A small network was shown many inputs. Here are its activations along a few directions, one row for each input.
In each table, some parts of the input vary, and every possible input appears once, in random order.
A made-up example of a description, with smaller parts first: ring(5) and (point or ring(11) or (values(3) and line(4))).
Shared parts are said once, and a part with two or three values counts as separate values.
In the rows, 128 means zero.

Other details of the inputs vary at random and push rows far along two fixed directions, the same in every table; ignore that.

A family of inputs:
row 1: [137 169 106  63  77 155 137 138  78 141 148]
row 2: [152 138 137 109 124 146 209 173  79 127 149]
row 3: [126  89 169 192 177 118 158 129 143 113 108]
row 4: [124  99 154 135 116 149 210 194  96 116 124]
row 5: [175 191  84 117 148 112  24  12 140 134 145]
row 6: [144 194 116  78 140 114  45  42 113 143 122]
row 7: [101 107 129 153 126 121 122 136 151 135 132]
row 8: [ 99 116 163 198 180 102 113  94 143 157 130]
row 9: [ 90  93 169 196 161 115 142 133 139 141 119]
row 10: [119 117 166 165 162 122 118 108 115 131 106]
row 11: [106 128 122 134 144 102 103 110 166 142 139]
row 12: [110 113 160 188 178 108 132 105 139 147 135]
row 13: [132 110 121 128 144 105  91 110 184 102 108]
row 14: [176 172 133  73 114 158 173 144  41 119 127]
row 15: [143 128 148 104 108 157 189 178  68 117 116]
row 16: [155 128  87  88  63 160 152 174 116 104 137]
row 17: [117 133 134 111 140 115  79 101 144 123 103]
row 18: [119 135 116  68  78 147 160 177 106 130 135]
row 19: [101  70 162 152 104 153 226 227 107 121 118]
row 20: [118 117 131 178 146 119  56  77 155 128 105]
row 21: [ 72  46 158 198 162  97  99 144 216 110  78]
row 22: [ 98  99 137 139 142 108 103 127 174 123 111]
row 23: [149 154  83  53  93 130 168 164 127 122 165]
row 24: [116 123 133 161 141 120  72  85 150 130 112]
row 25: [104 117 126 132 133 111 111 124 157 135 130]
row 26: [ 93 101 132 159 134 110 123 137 173 139 135]
row 27: [160 163 127  93 126 144 200 152  70 139 165]
row 28: [ 91  64 123 149  65 161 193 227 140 119 123]
row 29: [110  50 179 214 170 122 176 173 160 105  89]
row 30: [119 134 139 151 149 118  60  73 143 129 104]
row 31: [173 142 119 143 177 106 119  83 154 114 142]
row 32: [145 196 117  93 147 116  36  28 112 144 124]
row 33: [156 207  78  47  69 159 124 115  58 157 174]
row 34: [128 108 168 171 168 123 133 115 123 122 106]
row 35: [204 194 113 101 180 112  63  28 120 119 129]
row 36: [159 130  89  87  64 161 150 176 110 101 133]
row 37: [142 172 139  75  95 161 153 144  36 139 129]
row 38: [ 98 103 117  92  88 134 183 208 137 125 131]
row 39: [162 214  86  31  69 163 115 104  50 152 162]
row 40: [148  70 132 139 113 148 205 216 144  82 103]
row 41: [ 88  63 173 216 171 112 161 154 157 129 112]
row 42: [126 127 167 164 170 121 102  90 112 130 101]
row 43: [168 127 124 139 161 117 128 103 150 106 128]
row 44: [128 103 103 189 152 101  88  94 202 124 144]
row 45: [146 131 116 108 140 110  82  99 163 102 108]
row 46: [ 89  68 135 115  78 149 184 231 140 109  99]
row 47: [ 80  76 132 160 138 102 137 168 193 129 123]
row 48: [101 105 120 180 133 116 107 118 169 143 143]
row 49: [152 192 113 100 131 131  43  42  98 143 123]
row 50: [137 175 135  76  96 158 161 139  42 150 146]
row 51: [ 99 113 127 156 129 116 121 133 159 144 140]
row 52: [144 187 112  88 123 129  61  63  99 144 130]
row 53: [152 157 106 111 165  94  53  46 171 121 127]
row 54: [133 139 105  92  65 164 144 164  90 130 135]
row 55: [ 74  55 137 209 129 115 145 171 196 132 124]
row 56: [ 92  79 150 169 135 120 108 139 170 113  91]
row 57: [167 197 135 113 177 116 101  46  80 154 149]
row 58: [109 120 136 149 148 110  80  92 161 130 115]
row 59: [142 147 135 109 122 143 198 160  80 142 158]
row 60: [109 132 126 130 134 115 105 108 145 138 136]
row 61: [137 122  97  77  95 129 173 180 142 111 146]
row 62: [138 175  93  66  74 154 144 142  78 148 163]
row 63: [115 131 163 152 146 128 116 106 103 140 111]
row 64: [147 127  80  98  70 151 168 181 127 114 158]
row 65: [175 143 100  96 119 135 189 162 118 117 163]
Description of these inputs: line(5) and (values(3) or line(4) or line(6)).
Q: The inputs of row 12 and row 42 match in every part but the line(5) part. If row 51 is changed in the same way as row 12 into row 42, which row does it become?
A: row 30
Q: The inputs of row 2 and row 27 match in every part but the line(5) part. If row 38 is changed in the same way as row 2 into row 27, which row does it become?
A: row 47
Q: Which other rows does row 50 become when the line(4) part takes its other values? List them by row number.
A: row 3, row 4, row 19
Q: Which other rows does row 7 become when the line(6) part takes its other values? List them by row number.
A: row 25, row 33, row 38, row 60, row 62
Q: Which other rows does row 23 become when the values(3) part takes its other values? List them by row number.
A: row 44, row 65
Q: Which other rows does row 61 become when the line(5) part takes its other values? List them by row number.
A: row 13, row 23, row 45, row 53
Q: Which other rows does row 40 become when the values(3) part takes its other values? List them by row number.
A: row 36, row 45
